Each row below holds a small network's activations on one input, seen along a few directions.
In each table, some parts of the input vary, and every possible input appears once, in random order.
Descriptions start from the smaller parts, as in this example, which fits no table here: values(2) and (point or ring(9) or (line(4) and ring(5))).
Shared parts are said once, and a part with two or three values counts as separate values.
In the rows, 128 means zero.

Other details of the inputs shift rows strongly along three fixed directions, in all tables alike. That doesn't count.

A family of inputs:
x1: [ 59 173 134 127 177 102 230 125 154 119  99]
x2: [105 163 151 145 236  90 216 127 150 122 110]
x3: [108  98 146  68  74 167 132 104 132 126 131]
x4: [158  36 186 107  49 183 131 107  96 124 123]
x5: [ 87 137 158 146 173 132 174 113 129 120 123]
x6: [170 135 117 163 175  97 103 153  83 168 154]
x7: [114 151 151 102 186 104 184 118 148 104 104]
x8: [181 159 107 224 160 108  59 161  84 164 183]
x9: [124  67 217  93 102 156 155 119  66 149 110]
x10: [ 80  85 201  99 154 142 233 102 128 109  87]
x11: [168  93 207 143 146 113 172 105  63 142 148]
x12: [ 67 178 156 122 205 119 207 109 166 109  98]
x13: [ 96  87 233  66  83 161 174 107  94 107  82]
x14: [203  68 192 157  90 131 125 105  45 155 175]
x15: [155 158  91 212 222  73 161 135 116 152 167]
x16: [ 78 140 159  82 155 145 164  99 139 123 108]
x17: [101 113  84  97  92 159  95 152 168  90  85]
x18: [132 164  99 113 169 111 103 141 163  95 122]
x19: [183 167 119 189 196  69 109 158  87 150 158]
x20: [ 96 103  88  88  35 192  69 133 163  90  92]
x21: [109 138 101  88 147 143  88 133 156 113 121]
x22: [121 131  51 118  94 142 106 136 184 102 137]
x23: [113 182  61  84 131 106 147 127 188  94  79]
x24: [129  56 191 130  74 153 191 107  75 142 111]
x25: [127 122 141 137 105 156  95 136 120 124 116]
x26: [122 132  58 127 123 131  96 158 164 104 101]
x27: [144 126 189 176 187  92 229 109  92 161 157]
x28: [187  63 171 159  47 148 127 127  63 163 159]
x29: [125 116  68  65  79 154  89 133 156 115  89]
x30: [ 71 167 104 125 178  51 114 108 208 161 103]
x31: [ 80 171 135  90 196  98 228 105 159 133 117]
x32: [130 137  88 108  92 154  51 139 127 134 129]
x33: [ 81 178 137 119 173  97 237 125 162 124  98]
x34: [144 182  95 170 180  83 118 149 104 170 172]
x35: [142 105  63  70  59 159  83 119 163 118 130]
x36: [131 177 110 214 223  84 144 141 113 150 181]
x37: [133 142  60 112  93 143 103 136 189 104 135]
x38: [135 127 111 168 129 127 121 134 123 134 170]
x39: [117 146 146 205 182  43 117 120 159 179 142]
x40: [123 142  75  94 154 134  79 143 167 113 122]
x41: [ 83 135  66  91  65 169  98 139 182  92  94]
x42: [114 103 141  99  42 178 112 126 133 114 110]
x43: [177 110 106 151  89 153   8 148  79 156 163]
x44: [ 74 148 149 134 191 130 176 115 150 108 103]
x45: [110 147  69  77 155 127 130 122 180 110 100]
x46: [148  33 196  96  34 187 157  92  99 126 118]
x47: [ 90  76 225  86  75 183 196  89 116 116 110]
x48: [143 132 110 183 191 108 109 153 121 130 154]
x49: [170 113  86 128 118 131  87 123 119 147 156]
x50: [161 163 128 214 211 101  95 144 104 150 175]
x51: [141 108  46 120  32 161  64 152 157 112 133]
x52: [ 97 160 102  70 101 148 115 115 183  83 110]
x53: [135 115  31 114  75 151  66 154 170  98 100]
x54: [116 202  77 114 167  77 174 132 170 113 105]
x55: [118  91 220 130 158 139 193 115 101 128 118]
x56: [188 119 102 231 131 126  21 166  65 161 187]
x57: [164 117 136 177 126 133  70 158  91 144 153]
x58: [132 145 150 117 154  98 196 105 129 124 132]
x59: [187  77 189 190  89 145 109 125  54 167 204]
x60: [ 81 201  94  88 148 119 134 128 181  89  82]
x61: [111 148  78  90 130 155  58 128 168 110 119]
x62: [132  66 208  72  55 160 173 101  87 117  87]
x63: [ 78 199 100  85 170 120 142 115 195  81  94]
x64: [111 134 157 114 159 124 135 134 102 143 117]
x65: [100  94 119  75  20 124  41 100 208 115  91]
x66: [ 77 153 141 140 216 111 181 131 149 109 111]
x67: [146 209 124 192 209  64 138 145  98 152 166]
x68: [155 116 208 146 113 106 188 116  58 158 155]
x69: [214  94  81 221 135 118  46 155  78 156 199]
x70: [140 154  67  93  91 129  96 129 179  97 137]
x71: [162 121 113 135 113 114 125 131  93 166 152]
x72: [138  76 209 132 112 144 177 126  80 140 110]
x73: [187 122 118 153  84 132  59 134  98 135 192]
x74: [ 96 197  72 106 176  89 170 136 168 136 115]
x75: [134 149 118 139 133 122 103 137 100 157 153]
x76: [114  78 226 115 112 152 188 122  88 130  95]
x77: [161 118  70 135  35 163  40 155 139 124 151]
x78: [132 101  57 105  39 158  96 138 161 108 112]
x79: [111  89 199 104 111 145 213 110 107 127  83]
x80: [113  97 239 100 122 154 168  89  88 117 115]
x81: [128 124  70  95  71 151 116 132 175 104  88]
x82: [ 81 140 128 123 155 131 152 142 145 108  91]
x83: [184 100 129 153 149 123  80 139  82 160 173]
x84: [138 151 153 141 180 107 118 132 115 119 145]
x85: [172 128 128 146 123 117  72 155  95 129 142]
x86: [166 168 127 176 144  88 113 144  88 152 176]
x87: [ 96  14 233 131  27 137 124  82 118 163 112]
x88: [188 139 112 215 181 110  51 163  96 150 193]
x89: [127 132 216 141 150 121 158 116  69 138 122]
x90: [ 67 189  83  75 172 125 151 117 193 108 106]
x91: [158 118  65 105  82 139  77 135 130 139 124]
x92: [102 144  58 111 130 126 155 124 194 100 113]
Description of these inputs: line(4) and (point or (values(2) and ring(11))).
Changing only the line(4) part turns x83 into x10. The same change can be made to x35. Which row results?
Answer: x92
Changing only the line(4) part turns x36 into x52. The same change can be made to x20. Which row results?
Answer: x60
Change only the values(2) part in x48. List by row number the other rows that result.
Answer: x17
Change only the line(4) part in x51. List by row number the other rows that result.
Answer: x33, x68, x74
Change only the line(4) part in x41. List by row number the other rows that result.
Answer: x42, x67, x75

A family of inputs:
x93: [111 101 147 100  62 149 141 107 146 120 108]
x94: [147 156 105 176 176  99  59 147 130 134 157]
x95: [157 170  50 168 161  98 104 165 143 127 141]
x96: [146 122 173 135 124 118 176 114  88 143 139]
x97: [133  94 214 146 148 113 203  90  76 170 155]
x98: [ 71 174 110 103 171  92 217 107 194 104  87]
x99: [166 115  99 110  63 159  22 146 119 113 143]
x100: [127  88 146  64  61 169 150 101 124 121 113]
x101: [177 166  74 161 153  99  98 143 122 145 166]
x102: [100 153 127  68 125 134 167 113 161 107  95]
x103: [152 128  36 140  70 131  49 150 173 115 141]
x104: [ 98 115 178  88  80 150 175 113 110 131  99]
x105: [105 107 195 138 116 133 131 119  96 149 129]
x106: [136  78 165 132 123 135 163 111 106 145 142]
x107: [168 141 116 150 159 116  72 142  92 150 172]
x108: [ 90 121 128  99 130 136 164 119 176 100  88]
x109: [155  98 146 193 122 116 125 140  84 166 161]
x110: [154  46 172  92  27 183 132 119  91 117 119]
x111: [ 99 103 140  50  56 162 185 102 153  91  77]
x112: [157 148  76 177 147 114  94 166 116 143 144]
x113: [100 144 120 109 147 109 189 105 168 120 109]
x114: [155 101  60 125  63 149  51 145 166 108 135]
x115: [107 162 178 127 169 102 188 122 107 136 117]
x116: [147  95  65 115  86 163  34 137 161 112 135]
x117: [101  87 161  79 100 166 106 106 139 115 110]
x118: [148  83 172 178 107 142  80 134  72 159 150]
x119: [151 114  54 125  92 141  65 142 173 114 137]
x120: [154 115 186 160 162 121 138 129  65 144 142]
x121: [151 141  92 171 185 108  67 140 129 142 160]
x122: [ 85 146 155 157 191 104 185 128 133 138 105]
x123: [120 149 180 116 170 110 182 114 104 139 128]
x124: [ 73 169 168  91 173 114 195 120 142 110  83]
x125: [135 134 197 135 149 108 190 113  81 147 137]
x126: [138 149 108 181 172 105  81 146 129 136 141]
x127: [ 78 134 114  57  98 143 168  99 200  97  81]
x128: [149 123  73 115  58 145  36 134 164 114 141]
x129: [102  80 180  77  83 171 111 104 135 111 102]
x130: [ 62 166 107  89 123 126 136 124 190 109  86]
x131: [158 115 158 185 144 111 162 144  62 166 154]
x132: [135 149 100 187 156  88 137 144 123 156 154]
x133: [154 119 175 169 161 101 141 111  81 173 179]
x134: [ 77 142 122 101 107 128 170 113 171 120  92]
x135: [102 138 115  98 129 143 146 135 154  98  82]
x136: [166 136 118 164 170 103 147 142 102 145 154]
x137: [168 147  86 161 171 110 108 153 123 135 150]
x138: [139 152  54 119  84 146  19 163 146 117 130]
x139: [ 77 158 144 118 181 118 204 131 138 118  79]
x140: [134  97 165 143 143 113 182 107 101 154 153]
x141: [160 164  87 183 160  84 101 137 135 147 168]
x142: [115 109 207 168 174 111 188 117  91 147 124]
x143: [108 146 100  96 104 127 170 123 157 106  94]
x144: [124 109 171 163 126 131  94 133  91 152 140]
x145: [160 124 154 183 132 104 165 132  61 169 159]
x146: [ 98 156 155 130 206  97 156 113 135 140 134]
x147: [175  48 170 117  57 183  88 125  72 132 140]
x148: [134 115 113 117 101 148 123 141 134 113 108]
x149: [151 184  43 164 163  87 115 160 150 127 143]
x150: [124 133  96 123 142 136  77 132 164 112 119]
x151: [175 102  78 110  52 154  75 132 127 121 144]
x152: [ 94 125 127  91  94 140 188 125 140 116  91]
x153: [115 124 185 156 129 111 162 116  95 162 140]
x154: [135  28 187  89  34 192 122 105 113 121 115]
x155: [ 96 141 107  98 118 150 113 140 149 106  83]
x156: [179  64 196 142  97 161  94 123  45 148 153]
x157: [142 143 102 145 102 206 105 149 107  81 176]
x158: [161 104 175 170 125 120  77 129  79 153 171]
x159: [175 158  72 168 164  93 116 150 119 143 167]
x160: [ 88 139 124  79 132 132 134 108 172 116 111]
x161: [116 103 111  73 107 163 143 124 152 104  98]
x162: [101 198 109 130 190  83 202 127 154 124 106]
x163: [145 134 143 146 189 117 131 130  92 142 141]
x164: [137 106 143 119  64 150 133 125  99 141 126]
x165: [144 173  50 170 168  81 108 148 167 127 152]
x166: [142  64 179 149  43 234 100 121  79 101 187]
x167: [117 153 121 157 156  89 175 121 142 136 129]
x168: [103 147 131 106 167 125 173 129 147 102  90]
x169: [156 152  89 157 191  96 146 144 119 143 154]
x170: [114 131 208 157 157  97 193 107  95 158 138]
x171: [130 140  38 133 106 135  57 155 194 102 116]
x172: [144 130 134 206 173  97 131 147  98 165 156]
x173: [138 140  76 119 108 147  57 152 146 104 111]
x174: [115 172  47 116 109 122  48 146 198 105 121]
x175: [140 110 163 101  83 147 114 122 102 125 130]
x176: [117  98 210 145 174 122 192 106  97 143 125]
x177: [167  39 195  97  16 198  56 122  63 123 135]
x178: [ 85 145 140  88 147 128 134 113 170 110 102]
x179: [118 126 135 108  98 134  99 120 148 119 126]
x180: [ 62 169 133 103 199 108 180 116 186  96  74]
x181: [ 63 170 111  85 144 122 132 124 199  95  80]
x182: [ 98 152 115 134 212  99 183 122 164 128 117]
x183: [ 58 147  76  44 117 135 185  98 227  86  70]
x184: [167 129 121 160 163 101 155 132  88 156 169]
x185: [182 134  97 167 148 103 121 133  91 158 178]
x186: [136 103 162 119  98 139 101 113 117 138 145]
x187: [161  98 185 144 148 135 111 124  56 155 161]
x188: [149 150  69 103 110 141  39 148 150 110 135]
x189: [113  94 148  86  55 180  83 133 114 114  99]
x190: [147  67 194 150 105 147 125 117  85 139 139]
x191: [136 192  74 158 187  98  75 162 141 122 133]
x192: [145 103 205 123 134 131 159 109  61 158 154]
x193: [160 168  57 163 174 102  96 163 144 121 141]
x194: [108 105 137  71  67 158 119 104 163 111 108]
x195: [ 99 149 132  97 149 112 217 119 148 108  96]
x196: [153 142  55  96  92 143  59 137 153 119 142]
x197: [ 96 150 134 150 155  95 196 118 136 143 118]
x198: [ 97 150 133  79 153 139 137 124 151 102  92]
x199: [109 114 162  92  73 155 131 124 110 129 108]
x200: [ 99 130 172 134 152 122 133 122 127 127 113]
x201: [162 153 136 170 146  99 123 140  88 155 160]
x202: [ 72 121 113  75  96 146 172 118 198  89  68]
x203: [157 142  83 169 155  95 114 138 139 143 164]
x204: [155 163  57 152 190 110  88 154 139 127 145]
What is each input in this table made of?
Answer: values(2) and (point or (line(5) and ring(11)))
Changing only the values(2) part turns x173 into x126. The same change can be made to x124. Which row results?
Answer: x181
Changing only the values(2) part turns x190 into x168. The same change can be made to x160. Which row results?
Answer: x192
Change only the line(5) part in x168. List by row number the other rows that result.
Answer: x135, x139, x147, x204
Change only the values(2) part in x159. List by row number the other rows that result.
Answer: x203
Change only the values(2) part in x180. List by row number the other rows that result.
Answer: x120
